arr =
-11.3   -7.0   -1.3  -12.1   -4.9   -9.6   -5.5   -5.2  -11.6   -4.6   -9.6
 -9.7   -5.3  -24.7    5.6   -6.6   -8.8  -23.5   -8.3    4.9    4.3    2.1
 -5.3   -7.8  -13.1    8.9  -14.5   -5.2  -12.4   -5.8   15.3  -10.7    5.1
 -7.3   -5.8   11.7   -7.4  -18.4   -6.0   12.8   -6.1   -0.1  -17.8   -7.9
-11.4   -5.8    0.9  -15.3  -19.9   -7.9    2.7   -8.6  -21.0    0.1  -19.6
 -9.7   -8.0   -8.0  -16.7  -24.0   -7.7   -4.0   -8.8  -21.6    1.1  -10.4
-12.9   -7.0   -7.4   10.3  -18.7   -6.7   -9.3   -8.8   12.5    7.5   -5.7
Rows and columns are counted from 1.
row 1 col 1 => -11.3
row 6 col 6 => -7.7
row 6 col 11 => -10.4
row 1 col 6 => -9.6
row 6 col 8 => -8.8
row 2 col 7 => -23.5
row 3 col 1 => -5.3
row 1 col 9 => -11.6
row 2 col 5 => -6.6
row 5 col 7 => 2.7
row 7 col 5 => -18.7
row 6 col 9 => -21.6
row 1 col 11 => -9.6
row 4 col 2 => -5.8
row 7 col 9 => 12.5
row 3 col 11 => 5.1
row 2 col 6 => -8.8
row 1 col 3 => -1.3
row 5 col 4 => -15.3
row 7 col 10 => 7.5
row 4 col 5 => -18.4
row 6 col 2 => -8.0
row 1 col 8 => -5.2
row 2 col 9 => 4.9
row 4 col 9 => -0.1
row 4 col 6 => -6.0
row 4 col 4 => -7.4
row 3 col 5 => -14.5
row 4 col 8 => -6.1
row 4 col 11 => -7.9

A =
[[-0.03 +0.50 -0.65 +0.50 -0.52 -0.66 -6.96 -0.66 -0.12 +0.94 +3.15 -2.34
  +3.04 -0.48 +0.83 +2.08]
 [+1.53 +0.46 -0.06 +1.29 +0.52 +0.22 +5.73 +0.59 -0.01 +0.41 +1.27 +1.77
  -1.45 -2.10 +0.25 +0.91]
 [+0.41 -1.31 -0.37 +1.15 +0.34 +0.00 -0.67 +0.18 +1.31 +0.93 +3.36 -0.92
  +3.95 +1.11 -0.98 +0.00]
 [-1.11 +0.41 +0.07 -0.26 -0.30 -0.02 -0.18 +1.65 -1.86 +3.55 -0.20 +2.32
  +0.56 +1.65 +0.48 +3.39]
 [-1.61 +0.46 -0.40 +0.98 +0.33 +0.14 +2.54 +1.11 -2.43 -1.38 +1.19 -2.84
  +0.04 +0.55 +0.72 -1.44]
 [+3.05 -0.01 +0.76 +1.14 -0.53 +2.76 +4.93 -0.91 -0.63 -1.50 +1.70 -2.06
  -0.51 +1.73 +0.20 -0.79]
 [-1.65 -0.08 -0.35 +0.92 +1.00 +0.04 +1.13 -0.07 +1.38 +2.12 -0.26 -2.79
  +3.76 -0.19 -1.14 -2.32]
 [-0.10 +0.16 -0.40 +1.07 -0.83 -1.12 -0.60 +0.24 +1.71 -3.47 -2.16 +2.93
  -0.64 +0.22 +0.52 +1.45]
 [-3.37 -0.55 +1.15 +0.36 -1.76 -1.57 +3.19 -1.79 -0.89 +3.60 -0.33 -2.57
  -1.30 -0.72 -2.87 +2.18]
 [+0.53 +0.08 +0.42 +0.72 +0.07 +0.19 -2.76 -0.87 +0.56 -0.24 +1.46 +0.14
  -4.62 +2.57 -1.77 +2.70]
 [-1.72 +0.10 -0.40 -1.53 -0.79 -0.63 +2.24 +0.40 +1.41 -1.25 +0.79 +0.06
  +0.85 -2.30 -0.51 -1.03]
 [+1.92 -0.09 +0.40 +0.75 +0.88 -0.85 -1.52 +0.09 -1.03 -0.06 +2.57 -1.56
  -0.70 -0.29 -1.59 -2.72]]
Rows and columns are counted from 1.
(1, 1) = -0.03
(10, 1) = +0.53
(5, 8) = +1.11
(2, 5) = +0.52
(3, 2) = -1.31
(4, 10) = +3.55
(11, 16) = -1.03
(4, 8) = +1.65
(11, 4) = -1.53
(5, 5) = +0.33
(11, 12) = +0.06
(10, 2) = +0.08
(2, 10) = +0.41
(12, 13) = -0.70
(8, 7) = -0.60
(3, 15) = -0.98
(3, 9) = +1.31
(11, 3) = -0.40
(1, 4) = +0.50
(5, 12) = -2.84
(9, 14) = -0.72
(3, 11) = +3.36
(4, 13) = +0.56
(6, 1) = +3.05
(5, 3) = -0.40
(7, 3) = -0.35
(5, 1) = -1.61
(6, 5) = -0.53
(10, 6) = +0.19
(1, 14) = -0.48
(10, 16) = +2.70
(2, 13) = -1.45
(9, 10) = +3.60
(1, 9) = -0.12

a =
[[ 0.189  0.221  0.190 -0.178 -0.013 -0.210 -0.178 -0.010 -0.144 -0.076
  -0.143  0.316  0.020 -0.042  0.287 -0.043]
 [-0.066 -0.003 -0.087  0.152  0.128  0.110  0.152 -0.020  0.109  0.023
   0.046  0.208  0.128 -0.041 -0.004  0.023]
 [-0.075 -0.099 -0.077  0.257  0.112  0.283  0.257  0.101  0.225  0.161
   0.220 -0.169  0.083  0.128 -0.156  0.133]
 [-0.069 -0.005 -0.091  0.151  0.127  0.109  0.151 -0.023  0.108  0.021
   0.043  0.208  0.127 -0.044 -0.006  0.020]
 [-0.076 -0.008 -0.099  0.160  0.134  0.115  0.160 -0.027  0.114  0.021
   0.045  0.220  0.133 -0.049 -0.009  0.020]
 [-0.088 -0.113 -0.090  0.267  0.113  0.293  0.267  0.098  0.233  0.163
   0.226 -0.183  0.082  0.127 -0.173  0.133]
 [ 0.207  0.140  0.231 -0.051 -0.016 -0.007 -0.051  0.147 -0.002  0.096
   0.068 -0.086 -0.014  0.168  0.144  0.098]
 [-0.077 -0.101 -0.078  0.261  0.113  0.288  0.261  0.103  0.229  0.164
   0.224 -0.174  0.084  0.130 -0.160  0.135]
 [ 0.215  0.145  0.240 -0.056 -0.019 -0.009 -0.056  0.152 -0.004  0.098
   0.069 -0.091 -0.016  0.174  0.150  0.101]
 [ 0.213  0.143  0.236 -0.054 -0.018 -0.009 -0.054  0.149 -0.004  0.097
   0.068 -0.088 -0.015  0.171  0.149  0.099]
 [-0.073 -0.007 -0.095  0.155  0.130  0.111  0.155 -0.025  0.110  0.020
   0.044  0.214  0.130 -0.047 -0.008  0.020]
 [ 0.216  0.145  0.240 -0.056 -0.019 -0.010 -0.056  0.152 -0.005  0.098
   0.069 -0.092 -0.017  0.174  0.150  0.101]
 [-0.077 -0.102 -0.079  0.263  0.114  0.289  0.263  0.103  0.230  0.165
   0.226 -0.175  0.084  0.131 -0.161  0.136]]
Rows and columns are counted from 1.
(1, 1) => 0.189
(10, 10) => 0.097
(12, 16) => 0.101
(11, 15) => -0.008
(7, 6) => -0.007
(13, 8) => 0.103
(7, 10) => 0.096
(6, 15) => -0.173
(5, 6) => 0.115
(13, 6) => 0.289
(7, 11) => 0.068
(3, 15) => -0.156
(5, 14) => -0.049
(11, 10) => 0.020
(13, 1) => -0.077
(12, 2) => 0.145
(12, 6) => -0.010
(12, 3) => 0.240
(2, 4) => 0.152
(3, 3) => -0.077
(8, 7) => 0.261
(6, 5) => 0.113
(6, 2) => -0.113
(9, 13) => -0.016
(3, 5) => 0.112
(4, 8) => -0.023
(1, 4) => -0.178
(2, 5) => 0.128
(9, 4) => -0.056
(10, 9) => -0.004
(10, 3) => 0.236
(10, 16) => 0.099
(12, 7) => -0.056
(11, 16) => 0.020
(13, 9) => 0.230

data = [[22.0, 23.0, 23.2, -14.1, 22.1, -14.9, 22.0, -13.9, 21.3, 22.2, 21.3, 22.1, 23.5, -13.7], [21.7, 22.2, 22.0, -13.3, 21.5, -14.3, 21.6, -13.4, 20.7, 21.6, 20.8, 22.2, 22.8, -13.2], [-12.4, -13.4, 23.9, 22.0, 22.9, 22.7, -12.2, -16.9, -11.1, 23.0, -11.6, -12.8, 24.3, 22.0], [24.5, 25.4, -14.9, -14.2, -13.4, -15.1, 24.7, 28.0, 23.3, -13.9, 24.0, 25.4, -14.1, -14.2], [-14.7, -16.1, 23.5, 24.6, 22.7, 25.1, -15.3, -17.3, -14.9, 23.1, -14.5, -15.5, 23.7, 24.4], [21.5, 21.1, 23.3, -13.0, 22.8, -13.6, 20.6, -14.2, 20.3, 22.6, 20.2, 21.0, 23.5, -12.6], [11.2, 10.7, -19.1, -1.7, -18.8, -1.7, 10.5, 30.9, 10.6, -17.5, 10.8, 10.8, -19.4, -1.1], [19.2, 19.8, 22.9, -12.1, 22.5, -12.1, 19.5, -14.0, 18.5, 22.0, 18.8, 20.0, 23.6, -11.5], [17.5, 19.2, 25.7, -10.9, 25.2, -11.7, 18.2, -16.7, 16.8, 24.8, 17.8, 19.0, 26.1, -10.7]]
Rows and columns are counted from 1.
row 1 col 1 -> 22.0
row 5 col 3 -> 23.5
row 8 col 13 -> 23.6
row 7 col 6 -> -1.7
row 7 col 14 -> -1.1
row 6 col 1 -> 21.5
row 8 col 6 -> -12.1
row 2 col 7 -> 21.6
row 6 col 5 -> 22.8
row 8 col 11 -> 18.8
row 4 col 12 -> 25.4
row 5 col 13 -> 23.7
row 9 col 10 -> 24.8
row 5 col 8 -> -17.3
row 1 col 5 -> 22.1
row 5 col 1 -> -14.7
row 9 col 8 -> -16.7
row 9 col 13 -> 26.1
row 8 col 3 -> 22.9
row 9 col 5 -> 25.2
row 8 col 14 -> -11.5
row 6 col 12 -> 21.0
row 7 col 2 -> 10.7
row 9 col 3 -> 25.7
row 2 col 9 -> 20.7
row 3 col 5 -> 22.9
row 4 col 9 -> 23.3
row 6 col 6 -> -13.6
row 8 col 5 -> 22.5
row 2 col 1 -> 21.7
row 1 col 8 -> -13.9
row 3 col 13 -> 24.3
row 1 col 4 -> -14.1
